A small network was trained on invented records. Each row is its activation on one of them, seen along a few directions.
After each row come some of the record's fields: D, F, L, V, Y.
The largest differences between rows may come from other fields.
In the rows, 500 means zero.
Strong random noise was added to every row along 2 fixed directions; ignore it. To show where, here is one row again and again, with new noise each time:
[464 775 444 465 520 457 643 303 390 565 412 368 446 200 428 386 488]
[439 363 442 538 534 670 318 517 418 626 519 625 476 538 313 395 566]
[513 826 532 467 479 402 629 328 318 507 561 371 380 171 551 442 370]
[461 504 469 517 517 589 413 459 388 590 531 548 447 427 386 409 507]

[443 379 632 526 566 547 404 655 377 417 634 616 523 717 673 531 493]
(D d2; F f1; L l2; V v4; Y y1)
[399 490 599 550 417 501 352 516 463 522 554 583 434 604 421 470 538]
(D d3; F f2; L l3; V v3; Y y3)
[521 392 473 519 532 577 506 496 552 557 396 463 536 455 439 565 557]
(D d2; F f3; L l2; V v5; Y y3)
[412 322 627 584 467 481 316 567 422 541 724 657 368 668 546 549 462]
(D d3; F f1; L l3; V v4; Y y3)
[406 595 640 468 793 447 545 365 545 519 494 454 482 363 422 379 514]
(D d2; F f2; L l2; V v4; Y y2)
[453 584 494 452 537 409 581 567 495 459 474 433 545 531 588 445 447]
(D d3; F f1; L l2; V v3; Y y2)
[626 287 555 505 528 611 383 591 537 550 605 561 511 620 526 557 524]
(D d2; F f3; L l1; V v5; Y y2)
[523 423 578 542 492 556 398 547 437 521 594 557 544 467 490 553 502]
(D d2; F f3; L l2; V v2; Y y1)
[469 481 382 504 375 459 445 525 599 438 420 512 610 574 530 568 521]
(D d2; F f1; L l3; V v1; Y y3)
[573 424 596 415 564 511 397 652 391 455 673 546 471 776 650 548 501]
(D d2; F f3; L l1; V v4; Y y2)
[454 480 532 513 478 476 431 405 425 567 501 468 445 418 357 500 604]
(D d2; F f3; L l3; V v5; Y y3)
[682 238 471 564 307 591 390 600 579 463 701 623 461 441 670 674 184]
(D d1; F f3; L l2; V v2; Y y2)
[654 173 610 735 506 697 407 491 540 598 709 717 409 346 588 603 291]
(D d1; F f3; L l2; V v5; Y y4)
[511 325 565 521 507 653 398 510 472 562 584 676 399 436 415 413 561]
(D d1; F f2; L l2; V v4; Y y6)
[474 435 542 527 536 551 534 520 583 569 453 496 457 545 401 373 617]
(D d3; F f2; L l1; V v4; Y y2)
[549 494 471 426 586 487 643 504 550 505 404 407 597 434 565 535 507]
(D d2; F f3; L l2; V v5; Y y2)
[469 478 455 539 732 559 616 537 554 486 326 470 572 568 519 418 662]
(D d2; F f1; L l2; V v4; Y y5)
[485 597 542 537 679 458 763 444 505 483 457 441 482 330 364 454 556]
(D d3; F f2; L l2; V v5; Y y5)
[419 611 324 399 394 525 586 603 616 482 290 360 600 614 532 547 550]
(D d3; F f3; L l2; V v3; Y y3)
[524 480 608 578 658 525 583 404 557 558 358 506 486 477 396 359 606]
(D d2; F f2; L l1; V v4; Y y2)
[574 361 699 675 679 541 519 561 457 479 662 627 517 492 711 561 371]
(D d2; F f1; L l2; V v5; Y y4)
[503 118 579 677 491 595 276 540 533 548 654 728 483 666 501 600 510]
(D d2; F f1; L l3; V v5; Y y3)
[569 523 353 442 500 500 536 542 628 504 324 457 679 610 491 520 543]
(D d2; F f3; L l1; V v1; Y y2)
[547 554 671 521 598 346 628 410 345 464 732 491 375 394 444 491 439]
(D d3; F f2; L l1; V v5; Y y2)
[606 310 540 519 553 599 430 733 627 462 452 689 654 630 640 626 415]
(D d2; F f3; L l2; V v1; Y y6)
[488 639 490 501 566 444 567 627 485 408 521 462 511 580 643 486 465]
(D d3; F f1; L l2; V v3; Y y5)
[561 580 796 610 686 508 632 488 441 450 566 538 469 366 684 476 396]
(D d2; F f2; L l2; V v4; Y y4)
[538 242 527 458 549 676 265 684 483 565 572 605 525 861 443 485 633]
(D d2; F f3; L l1; V v4; Y y2)
[508 576 536 580 702 497 566 561 511 455 428 533 540 575 594 461 517]
(D d2; F f1; L l2; V v3; Y y5)
[463 650 584 399 462 377 484 502 325 430 584 417 421 567 647 604 448]
(D d2; F f3; L l3; V v4; Y y3)
[554 382 479 567 586 662 552 521 632 529 377 477 578 423 411 443 666]
(D d2; F f2; L l2; V v5; Y y5)
[398 633 469 347 612 417 390 494 433 429 579 433 509 686 391 407 617]
(D d2; F f2; L l1; V v3; Y y2)
[607 632 559 538 571 441 525 556 418 439 599 475 513 428 603 556 412]
(D d2; F f3; L l2; V v1; Y y5)
[603 368 763 529 582 468 367 594 350 496 787 601 398 443 585 525 346]
(D d2; F f3; L l2; V v5; Y y2)
[483 342 534 537 802 622 590 537 635 623 182 635 633 548 420 445 655]
(D d2; F f3; L l2; V v4; Y y6)
[358 532 501 463 482 409 473 494 442 500 502 486 444 593 496 481 569]
(D d3; F f1; L l3; V v4; Y y3)
[587 222 599 655 638 667 475 631 645 461 502 648 542 523 534 508 521]
(D d2; F f2; L l2; V v5; Y y5)
[501 216 314 491 331 655 220 633 551 486 615 679 492 846 443 456 522]
(D d1; F f1; L l1; V v3; Y y2)
[358 746 334 363 423 440 573 439 508 559 220 290 553 530 344 445 645]
(D d3; F f3; L l3; V v3; Y y3)
[426 520 217 423 439 531 470 332 525 644 295 434 504 499 170 318 663]
(D d1; F f3; L l1; V v3; Y y2)
[587 355 553 597 483 642 445 457 520 458 753 612 372 353 437 552 370]
(D d1; F f2; L l2; V v5; Y y5)

Which values does each new row have?
[436 512 329 393 416 528 431 473 430 546 472 457 499 514 366 395 523]
(D d1; F f3; L l2; V v3; Y y2)
[417 525 326 460 243 468 373 463 453 438 552 505 439 590 517 531 453]
(D d1; F f1; L l3; V v3; Y y3)
[391 759 378 421 443 440 663 377 583 453 135 280 595 415 390 386 667]
(D d2; F f2; L l3; V v3; Y y3)
[401 491 466 432 506 550 442 479 474 570 342 442 520 608 376 497 660]
(D d2; F f3; L l3; V v4; Y y3)
[490 862 378 382 416 364 832 231 568 509 201 148 552 159 492 543 570]
(D d2; F f3; L l3; V v5; Y y3)
[432 397 425 450 422 582 310 653 537 475 384 555 590 817 493 568 564]
(D d2; F f3; L l3; V v3; Y y3)
[523 720 546 406 428 371 618 490 447 370 446 322 458 451 710 609 373]
(D d2; F f3; L l3; V v4; Y y3)
[461 694 698 435 433 439 503 552 266 484 784 435 363 463 648 546 430]
(D d3; F f3; L l2; V v4; Y y1)
[561 558 632 521 367 338 485 608 369 339 859 476 353 430 816 662 254]
(D d3; F f1; L l2; V v5; Y y3)
[617 744 539 382 538 320 721 397 463 451 501 313 493 349 680 543 437]
(D d2; F f3; L l1; V v5; Y y2)
[368 530 480 514 710 524 662 491 509 558 344 451 596 514 474 366 653]
(D d3; F f1; L l2; V v4; Y y4)
[507 641 518 577 430 401 738 263 602 610 380 364 435 167 485 565 464]
(D d3; F f3; L l3; V v5; Y y3)
[446 506 387 464 523 493 541 567 634 528 375 491 566 673 464 410 605]
(D d3; F f1; L l1; V v3; Y y2)
[613 456 628 552 544 474 561 481 558 462 517 499 462 375 542 473 464]
(D d2; F f2; L l1; V v5; Y y2)
[515 425 525 604 393 531 458 500 630 443 451 573 584 507 495 539 465]
(D d2; F f2; L l3; V v1; Y y3)
[517 377 429 447 464 561 368 695 545 406 529 557 600 878 591 485 568]
(D d2; F f1; L l1; V v3; Y y2)
[306 534 386 435 568 531 594 529 519 520 315 439 618 619 444 402 727]
(D d3; F f1; L l2; V v4; Y y1)
[678 355 563 533 531 532 527 567 603 473 545 526 508 513 659 618 409]
(D d2; F f3; L l1; V v5; Y y2)
[684 365 762 631 581 436 476 525 452 444 823 640 386 502 766 599 290]
(D d2; F f1; L l1; V v5; Y y2)
[537 618 537 468 702 484 633 541 445 474 416 427 526 512 613 507 531]
(D d2; F f3; L l2; V v4; Y y5)
